Each row below holds a small network's activations on one record, seen along a few directions.
After each row come some of the record's fields: G, U, V, Z.
Other fields move the rows too, some of them a lot.
In the rows, zero is written as 500.
Strong random noise was added to every row along 5 fixed directions; ignore it. To show where, here is one row again and again, with new noise each time:
[512 401 223 597 417 704 397 369 299 565 467 259 389 562 392 459 472 631
 394 683 514 439]
[496 500 338 473 521 395 504 405 474 548 335 478 574 551 527 537 553 740
 432 838 639 458]
[445 388 357 554 665 380 590 422 479 405 401 461 460 581 612 619 656 606
 554 824 498 387]
[436 371 491 480 646 561 536 495 452 419 635 463 472 424 544 493 507 461
 575 469 443 380]
[552 317 582 521 576 611 389 454 467 675 511 632 458 414 402 651 318 403
 523 480 721 404]
[485 508 516 342 220 246 690 443 380 659 457 505 454 517 538 397 562 467
 511 628 660 533]
[468 427 713 313 443 426 605 542 462 598 680 627 510 333 517 422 409 315
 596 291 610 458]

[561 357 409 700 763 748 289 490 569 452 547 515 476 410 405 651 369 507
 399 448 524 446]  {G: g4, U: u6, V: v1, Z: z1}
[591 506 395 528 386 534 474 357 411 530 729 348 549 431 467 118 367 590
 440 435 365 598]  {G: g4, U: u1, V: v1, Z: z3}
[440 584 369 556 209 307 814 567 437 315 580 339 238 532 604 375 824 259
 485 496 324 645]  {G: g2, U: u6, V: v1, Z: z1}
[486 572 647 499 395 189 732 535 530 413 508 563 418 583 677 509 677 370
 620 558 403 607]  {G: g2, U: u2, V: v4, Z: z1}
[406 519 241 712 593 582 519 522 462 240 288 254 349 776 568 695 813 604
 489 765 239 469]  {G: g1, U: u2, V: v2, Z: z1}
[631 445 771 567 368 196 582 443 541 736 360 746 387 625 530 601 457 313
 625 581 621 610]  {G: g3, U: u1, V: v5, Z: z1}
[589 280 635 627 437 618 426 398 339 702 549 492 287 589 427 563 320 306
 607 444 496 467]  {G: g4, U: u4, V: v5, Z: z1}
[606 500 416 548 311 510 493 433 474 613 501 537 429 433 400 441 423 374
 445 487 688 570]  {G: g5, U: u1, V: v3, Z: z3}
[445 389 404 509 627 722 459 524 462 386 650 413 496 360 472 504 467 401
 500 350 499 381]  {G: g2, U: u5, V: v2, Z: z3}
[595 336 472 680 572 780 362 415 445 513 791 436 373 356 375 370 280 305
 510 259 409 481]  {G: g4, U: u1, V: v4, Z: z3}
[436 587 403 329 534 584 490 554 527 404 603 454 713 307 515 353 473 605
 419 384 573 447]  {G: g2, U: u5, V: v3, Z: z3}
[537 425 512 490 398 756 287 513 429 722 467 521 477 430 268 600 279 427
 353 329 742 470]  {G: g3, U: u2, V: v5, Z: z3}
[597 488 673 618 914 699 165 529 712 566 304 785 705 500 448 849 296 695
 543 597 630 420]  {G: g5, U: u4, V: v5, Z: z1}
[551 383 435 837 736 389 518 417 578 330 347 520 323 714 637 836 669 506
 609 860 362 486]  {G: g2, U: u2, V: v4, Z: z1}
[296 746 726 201 772 236 707 730 751 173 526 633 831 442 798 475 729 667
 649 415 275 473]  {G: g1, U: u5, V: v2, Z: z1}
[323 437 572 411 745 573 585 657 554 249 693 480 515 385 582 540 597 355
 581 236 337 359]  {G: g3, U: u2, V: v4, Z: z3}
[537 383 419 677 691 466 438 427 565 467 341 557 430 610 505 767 544 563
 512 742 546 450]  {G: g1, U: u6, V: v5, Z: z3}
[482 625 448 422 487 503 411 513 515 597 251 505 642 602 472 551 501 747
 403 677 596 487]  {G: g3, U: u4, V: v4, Z: z1}
[470 645 520 320 524 345 549 584 683 497 381 717 737 339 545 583 528 554
 432 543 804 496]  {G: g2, U: u5, V: v3, Z: z3}
[445 552 694 451 515 572 502 656 547 439 537 563 502 490 506 583 521 351
 564 248 420 518]  {G: g1, U: u2, V: v2, Z: z1}
[593 420 728 567 542 307 549 474 591 653 414 778 421 530 535 674 437 315
 620 578 643 524]  {G: g4, U: u3, V: v4, Z: z1}
[421 660 471 241 568 847 269 619 505 446 748 370 874 241 373 179 271 790
 283  93 432 481]  {G: g3, U: u2, V: v1, Z: z3}
[386 461 288 540 724 436 554 506 555 315 343 443 534 555 602 681 716 649
 461 795 506 367]  {G: g4, U: u5, V: v5, Z: z3}
[544 526 790 378 634 551 390 550 588 585 605 674 680 402 501 433 282 558
 606 278 459 495]  {G: g1, U: u3, V: v5, Z: z1}
[509 626 424 540 610 613 372 528 615 437 422 502 634 489 497 547 477 707
 417 582 457 503]  {G: g4, U: u4, V: v3, Z: z1}
[356 804 345 226 613 467 559 597 593 240 598 380 865 350 619 161 629 923
 406 517 336 498]  {G: g5, U: u3, V: v5, Z: z3}
[429 576 274 421 660 707 406 523 524 306 604 353 730 341 515 355 486 739
 383 462 458 410]  {G: g2, U: u5, V: v3, Z: z3}
[579 400 193 663 428 708 323 314 315 643 338 308 374 642 337 544 432 695
 383 805 599 457]  {G: g5, U: u3, V: v5, Z: z3}
[488 383 364 538 462 458 489 417 417 589 327 436 428 624 459 647 537 551
 425 704 640 446]  {G: g3, U: u2, V: v1, Z: z3}
[663 499 262 761 751 596 230 324 655 508 385 533 647 481 434 556 363 828
 349 822 563 521]  {G: g4, U: u1, V: v5, Z: z3}
[350 486 512 379 670 472 567 609 568 387 447 542 572 462 562 635 618 489
 523 484 534 365]  {G: g3, U: u5, V: v5, Z: z3}
[409 257 421 624 627 783 458 518 361 377 654 309 277 509 441 594 514 294
 539 314 337 343]  {G: g3, U: u2, V: v5, Z: z3}
[596 605 584 481 296 297 506 462 567 702 359 639 560 532 462 460 466 533
 432 594 643 653]  {G: g3, U: u1, V: v1, Z: z2}
[534 349 487 681 666 396 562 393 498 448 465 503 359 640 603 606 560 470
 622 728 377 464]  {G: g4, U: u3, V: v2, Z: z1}
[534 506 255 576 356 926 264 449 315 582 575 231 414 481 244 337 341 587
 312 376 458 501]  {G: g1, U: u1, V: v4, Z: z3}
[472 571 572 257 145 318 696 536 404 628 569 517 521 383 513 306 524 328
 498 356 689 551]  {G: g2, U: u5, V: v5, Z: z3}
[504 378 634 464 616 599 484 512 455 510 662 533 480 451 503 460 386 424
 626 326 426 437]  {G: g5, U: u3, V: v1, Z: z1}
[566 587 444 538 295 471 501 429 418 596 488 399 463 565 479 306 481 582
 442 586 419 612]  {G: g4, U: u3, V: v5, Z: z1}
[513 503 574 595 537 525 534 529 546 400 637 473 411 503 534 424 511 380
 573 349 253 558]  {G: g3, U: u1, V: v2, Z: z1}

Which values does each new row have?
[485 482 539 541 393 602 527 482 330 494 554 337 343 643 515 431 530 437
 629 464 290 491]  {G: g5, U: u4, V: v4, Z: z1}
[383 497 752 203 446 324 710 657 560 512 663 694 558 279 571 483 508 223
 579 199 666 441]  {G: g4, U: u5, V: v3, Z: z3}
[494 502 701 451 685 313 654 630 763 372 584 855 554 283 602 633 555 198
 645 327 642 482]  {G: g5, U: u1, V: v3, Z: z3}
[460 450 545 610 265 473 643 557 375 496 399 414 173 711 501 665 697 181
 592 469 404 545]  {G: g1, U: u2, V: v2, Z: z1}
[560 551 678 417 296 276 637 494 512 648 509 648 455 500 538 431 467 355
 560 473 591 593]  {G: g4, U: u3, V: v3, Z: z1}
[599 567 476 439 380 119 642 318 526 578 526 544 618 509 621 240 484 664
 498 729 549 622]  {G: g4, U: u1, V: v3, Z: z3}
[593 608 576 364 391 381 497 477 569 642 539 664 669 344 457 337 358 519
 463 435 728 588]  {G: g5, U: u1, V: v4, Z: z3}
[540 454 581 495 354 450 537 499 453 641 478 577 389 516 423 523 482 338
 521 422 587 533]  {G: g1, U: u1, V: v1, Z: z3}
[442 368 501 647 541 821 409 560 380 455 482 365 266 626 415 700 523 302
 576 367 350 407]  {G: g1, U: u5, V: v2, Z: z1}
[480 504 440 561 582 622 452 444 388 396 517 301 489 653 566 417 534 690
 588 604 225 462]  {G: g5, U: u4, V: v5, Z: z1}
[506 530 690 432 401 336 611 493 445 562 461 548 467 623 599 481 541 469
 667 547 438 533]  {G: g5, U: u4, V: v5, Z: z1}
[462 500 918 332 614 487 554 675 620 518 654 769 554 360 537 529 398 238
 696 110 478 478]  {G: g1, U: u3, V: v2, Z: z1}
[608 402 724 503 313 567 415 446 380 797 549 574 407 506 395 468 257 337
 552 353 595 538]  {G: g4, U: u4, V: v5, Z: z1}
[330 615 516 284 338 543 651 658 436 335 768 314 524 356 536 219 603 401
 471 125 281 507]  {G: g3, U: u2, V: v5, Z: z3}
[597 549 574 517 417 413 422 438 529 704 324 612 555 571 474 570 401 614
 470 674 637 556]  {G: g4, U: u4, V: v5, Z: z1}
[511 516 442 460 394 388 459 471 500 671 232 561 544 578 434 653 513 607
 369 706 773 506]  {G: g3, U: u2, V: v5, Z: z3}
[566 369 757 427 548 323 630 503 591 566 663 796 475 326 546 530 390 164
 686 295 691 475]  {G: g5, U: u1, V: v3, Z: z3}
[525 618 632 555 535 315 562 583 685 429 398 700 526 514 603 680 600 448
 530 579 541 598]  {G: g2, U: u2, V: v3, Z: z1}
[454 400 512 580 665 617 506 562 550 389 571 543 371 449 468 633 535 305
 557 378 441 432]  {G: g1, U: u1, V: v2, Z: z3}
